These are the activations of a small network on made-up records, seen along a few directions, one row for each record.
After each row come some of the record's fields: KAM, PULI, RINE, PIR, TOLI, TAVEP.
Not every record has every field; a missing one is left out.
Other fields move the rows too, some of them a lot.
(in the rows, 128 means zero)
[123 201 114  93  30 124 168 148 109 134  68 221 151 141 160 100 138 146
  51 134 192 131 155 117 173  85 100 152] => (KAM vug; PIR gugov; TOLI nabel; TAVEP bam)
[145 177 118 130  55 109 152 147  86 144 115 133 131 123 135  98 154 119
 132  87 180 147 140 114 154 117 108 138] => (KAM vug; PIR gugov; TAVEP zoged)
[130 129 104 144  84 130 118 104 147 145 126 102 134 134 162 126 104 119
 132 117 113 154 121 120 125 154 151 119] => (KAM kek; PIR rulip; TOLI nabel; TAVEP maban)
[112 166 124 145  90 131 148 121 121 151  76 164 148  71 135 145 196 107
 115 207 161 117 157 153 130 134  78 138] => (KAM sota; PULI kiteb; RINE dez)
[120 133 145 109 112 142 167 110 124 129 158 135 133 127 109 138  94 135
 126 135 117 142 159 113 123 156 138 134] => (KAM pobi; PIR boro; TOLI nabel; TAVEP maban)
[111  91 131 143 143 126 124 115 123 136 146 107  96 103 138 131  98 108
 125 133 119 155 124 133 133 123 147 117] => (KAM dudiz; PIR rulip; TOLI nabel; TAVEP maban)
[128 113 105 124 146 137 140 125 136 143 137 116 135  92 131 136 105 131
  95 120 129 156 105 148 121 131 148 144] => (KAM dudiz; PIR rulip; TOLI nabel; TAVEP bam)
[159 136 145 143 139  96 143 146  99 104 104 134 150 102 149 118 136 159
  90 139 135 141 122 138  99 122 139 132] => (KAM dudiz; PIR gugov; TOLI gamo; TAVEP bam)
[123 201 137  96  36 100 199 134 107 166  79 223 142 120 141  74 164 125
  80 110 190 138 166 113 131 108  86 155] => (KAM vug; PIR gugov; TAVEP zoged)
[127 177 107 113  28 143 133 136 131 128 118 199 176 122 139 114 122  76
  91 136 174 133 142 123 139 125 145 138] => (KAM kek; PULI torut; RINE bugu)
[ 55 155 147 115 111  99 127 123 169 148 143 145 125 137 142 118 150 112
 139 159 124 125 144 104 131 135 146 108] => (KAM sota; PULI torut; RINE fekor)
[140 181 138  92  90 115 171 133 113 131 126 147 170 125 155 138 102 126
  86 123 134 133 136 124 139 152 116 150] => (KAM pobi; PIR gugov; TOLI nabel; TAVEP bam)
[134 134 127 160 114  96 151 107 115 140  91 137 149 163 159 112 150 129
 145 146 130 140 132 133 130 124 106 112] => (KAM sota; PIR gugov; TOLI gamo; TAVEP maban)
[155 128 114 126 175 173  84 141 147 163 100 101  67 143 158 190 114 146
 145 119  95  80 113 143 131 161 165 111] => (KAM kek; PULI kiteb; RINE dez)
[129 186 112 107  69 141 177 164  71 152 127 171 131 163 171  88 142 129
  70 158 183 136 120 118 168 137  83 156] => (KAM vug; PIR boro; TOLI nabel; TAVEP bam)
[ 85 163 141 118 105 155 123 168 111 117 153 180 142 117 117 119  82 127
 124  96 118 120 144 139 160 147 131 121] => (KAM kek; PULI torut; RINE bugu)
[147 163 115 112  79 125 142 130 132 120 104 135 136 144 156 146 102 146
 117 126 133 146 109 153 158 136 134 130] => (KAM kek; PIR gugov; TOLI nabel; TAVEP bam)
[138 173 135 147 113 108 114 140 118 142 135 134 161  62 137 107 160 103
  98 179 190 150 168 150 143 141 113  88] => (KAM dudiz; PULI torut; RINE dez)
[157 126  76 109 115 137 135 138 149 136 117 134 147 113 157 154 101 149
 123 119 122 111 127 125 128 165 125 142] => (KAM kek; PIR revo; TOLI nabel; TAVEP bam)
[123 175 107 112  47 111 187 176  93 120 117 174 157 119 130 114 152 122
  50 147 213 134 146 112 149 112  94 154] => (KAM vug; PIR boro; TOLI nabel; TAVEP bam)
[151 121 153 138 154  98 117 132 120 124 132  86 134 144 130 148 129 144
 153 135 107 152 125 139 101 120 108 143] => (KAM mida; PIR gugov; TOLI gamo; TAVEP maban)
[127 145 162 139 144 162  88 145 145 144 143  91 130 113  69 130 120 110
 129 174 115 167 100 131 116 159 110 137] => (KAM mida; PULI kiteb; RINE dez)
[107  93 108 140 167 113 120 144 126 126 145 109 135 135 145 160  74 126
 133 133 108  97 142 125 126 120 108 123] => (KAM mida; PIR revo; TOLI nabel; TAVEP bam)
[104 172 110 130  81 101 157 146 110 163  57 161 135  97 128 101 150 112
 100 149 208 154 146  84 154  97 102 138] => (KAM vug; PIR revo; TAVEP zoged)
[136  90 132 138 170 113 110 117 139  99 129 117  75  91 128 162 123 130
 148 152  92 128 122 126 114 111 152 119] => (KAM dudiz; PIR revo; TOLI gamo; TAVEP maban)
[147  89 137 155 149 122  63 128 156 119 151  50 147 132  56 118 135 142
 195 144  69 148 190 145  73 138 142 140] => (KAM mida; PULI torut; RINE fekor)
[ 79 147 124 140 106 129 160 135 124 123 111 181 162 145 132 101 109 161
 104 139 160 135 121 124 160 125 111 132] => (KAM sota; PIR boro; TOLI nabel; TAVEP bam)
[ 87  82 127 131 184 144  75 132 154 131 149  79  93  63 152 157 114 118
 184 105  75 116 122 147 136  99 181 132] => (KAM dudiz; PULI torut; RINE dez)
[117 165 127 113 113  82 164 156 127 109 127 165 121 110 122 108 121 133
  89 132 155 158 124 134 142 136 128 132] => (KAM dudiz; PIR boro; TOLI nabel; TAVEP maban)
[145  31 146 166 203 141  80  95 144 135 169  62 131 131 112 179  93 144
 175 118  43 115  89 129  94 115 127 129] => (KAM mida; PIR rulip; TOLI gamo; TAVEP bam)
[129 209 152 102  85  95 148 122 112 116  94 152 147 125 129  95 156 142
  92 108 146 108 128  98 144 106 135 131] => (KAM vug; PIR gugov; TOLI gamo; TAVEP maban)
[ 75 114 156 126 155 162 101 104 174 115 124  86 146 156 141 154 132 123
 135  93 110 138 156 126 112  81 158 118] => (KAM gafo; PULI torut; RINE dez)
[118 121 151 153 128 100 135 129 109 135 128 115 120 157 131 128 108 125
 153 116 126 137 148 139 106 116 107 164] => (KAM mida; PIR gugov; TAVEP zoged)
[150  73 151 139 149 115 113 136 144  89 114 112 119 115 121 131 120 132
 134  97 141 123 127 132 122 130 144 130] => (KAM dudiz)
[135  80 117 130 124 127  90 118 116 144 115 124 162 114 119 138 126  86
 136  83 114 142 154 154 102 126 162 120] => (KAM dudiz; PULI torut; RINE dez)
[131 158 116 113  39 104 167 123 104 156  89 169 135 128 170  90 169  86
 107  98 149 126 152  90 147 116 119 136] => (KAM vug; PIR revo; TAVEP zoged)
[ 97 134  84 155 165 160 115 110 139 135 128 135 150 127 157 104 110  85
 141 125 124  87 124 104 100 128 148 165] => (KAM gafo; PULI torut; RINE fekor)
[109  94 133 115 167 154 117 124 116 114  82 110  85  95 120 117 115  60
 156 115 121 139  82 123  87 152 143 134] => (KAM dudiz; PULI kiteb; RINE dez)
[130 147 100 147 101 120 178 140 109 153  79 193 163 167 156  99 135 153
  81 116 161 156 128 135 157 134 101 129] => (KAM sota; PIR gugov; TOLI nabel; TAVEP bam)
[120 152 162 109 112 108 113 156 129 179 120 200 124 124 155 126 154 148
 102 159 186 107 153 141 105 136 167 145] => (KAM dudiz; PULI kiteb; RINE fekor)
[129  79 202 133 169 173 103  90 156 135 147  66 107 129 102 154 175 154
 164  95  69 141  97 161  90 154  78 110] => (KAM sota; PULI kiteb; RINE bugu)
[113 221 173 161  87 141 176 166  98 147  57 155 137 134 144  78 214  92
  59 175 163 149 161 124 141 151  70 146] => (KAM sota; PULI kiteb; RINE dez)
[ 94 110 147  54 135 151 123  93 121 127 134  92 120 121 126 145 130 108
 184 167  98 141 148 121  84 143 162 106] => (KAM pobi; PULI torut; RINE dez)
[147 156 110  85  93 102 131 122 119 132 127 145 117 117 184 103 172 124
 101 160 154 131 145  86 131 123 113 139] => (KAM vug; PIR revo; TOLI gamo; TAVEP maban)
[100 133 116 119  98 114 194 150 112 137 125 145 165 142 154 122 143 125
 114 139 155 133 129 141 172 146  94 112] => (KAM sota; PIR boro; TOLI nabel; TAVEP bam)

Here are new rows. What are their fields?
[102 162 112 106  85 101 152 156 107 145 100 158 121 102 122 118 157 117
 113 123 146 118 132  85 141 149  94 157] => (KAM vug; PIR revo; TAVEP zoged)
[133 145 110 128  91 150  87 110 171 117 161 101 118 121 103 153 128 118
 128 167  94 141 101 175  99 128 129  66] => (KAM kek; PULI torut; RINE dez)
[137  77 113 106 150 139 107 135 152 134 114  89 114 147 114 164  73 132
 138 134  64 122 123 148 118 109 122 127] => (KAM mida; PIR revo; TOLI nabel; TAVEP bam)
[135 188 145 138 109 118 139 119  87 129 116 124 129 158 149  83 162 155
  96 120 147 125 144 104 125  98 137 147] => (KAM vug; PIR gugov; TOLI gamo; TAVEP maban)
[137 116 121 135 103 107 165 141 113 136 134 115 111 161 119 115 113  96
 159 150 146 127 129 128 117 150 107 126] => (KAM mida; PIR boro; TAVEP zoged)
[134  77 160 148 148 118 113 122 142 107 140 124 118 113 126 117 112 128
 118 135 139 117 103 133 128 146 144 124] => (KAM dudiz)
[121  74 111 153 153 121 128 117 124 131 154 135 116 113 133 134 101 124
  95 112 116 140 104 125 132 139 141 129] => (KAM dudiz; PIR rulip; TOLI nabel; TAVEP bam)
[124  98 128 131 164 138 132  92 137 107 119 101 106 162 103 151 139 150
 184 161  79 143 120 147 132 125 124 109] => (KAM sota; PIR boro; TOLI gamo; TAVEP maban)
[158 176 119 140  76  80 189 154 103 149  88 175 139 141 168  84 137 116
  57 134 185 153 151 142 135 137 137 141] => (KAM dudiz; PIR gugov; TOLI nabel; TAVEP maban)
[134 123 113 138 107 166 138 126 128 141  86 106  65 170 144 194 128 105
 142 102 123  75 108 168 109 136 143 107] => (KAM kek; PULI kiteb; RINE dez)
[143 136 142 143 150 110 150 145 110  91 129 140 134 105 138 121 136 157
  98 150 154 146 114 132 100 128 131 134] => (KAM dudiz; PIR boro; TOLI gamo; TAVEP bam)
[149 126 116  89 110 115 166 127 108 120 124 137 155 118  97 129 164 148
 102 164 166 117 128 108 135 128 141 106] => (KAM vug; PIR boro; TOLI gamo; TAVEP bam)
[145  81 133 156 126 139  94 140 146  99 142  99  98 138 122 156 105 142
 172 134 109 120 101 114 134 154 141 116] => (KAM kek)
[134 143 137 164 168 147 116 151 123 140 150 123 138  94  88 122  84  94
 158 169  91 124 159 130 110 139 111 102] => (KAM mida; PULI torut; RINE dez)
[143  79 137 124 227 174 100  84 147  89 146  53  63 112  72 123 133 165
 163  96 132  96 117 177  80 168 117 116] => (KAM dudiz; PULI kiteb; RINE bugu)
[142  90 147 132 104 135  93 125 145 111 137 106 112 139 143 146 110 144
 161 123 110 129 105 125 139 164 136 131] => (KAM kek)
[ 97 119 117 147 101 126 173 107 147 148 113 135 140 145 168  98 140 104
 108 140 126 144 145 111 157 131 119 117] => (KAM sota; PIR rulip; TOLI nabel; TAVEP maban)
[154 105 111 119 144 150 104  96 122 126 124 119 145  86 157 162 125 167
 158 110  79 129 108 135 113 134 140 112] => (KAM kek; PIR revo; TOLI gamo; TAVEP bam)
[142  87 158 141 132 102 112 131 145 112 123 125 124 112 122 120 125 127
 121 128 139 130 109 132 136 139 155 134] => (KAM dudiz)
[114 174 134 100  49  93 179 158 101 147  90 173 134 141 107  83 154 122
  83 117 174 123 167  97 104 120  84 150] => (KAM vug; PIR gugov; TAVEP zoged)
[ 88 153 137 117 115 133 140 166 127 145 142 188 125 127 176 103 144 111
  99 163 166 146 138 115 100 113 169 115] => (KAM dudiz; PULI torut; RINE fekor)
[ 94 131 142  99 157 147 145 157 139 122  95 141  92 124 134 145 130 120
 130  84 157 119 136 140 110 140 143 139] => (KAM dudiz; PULI kiteb; RINE dez)
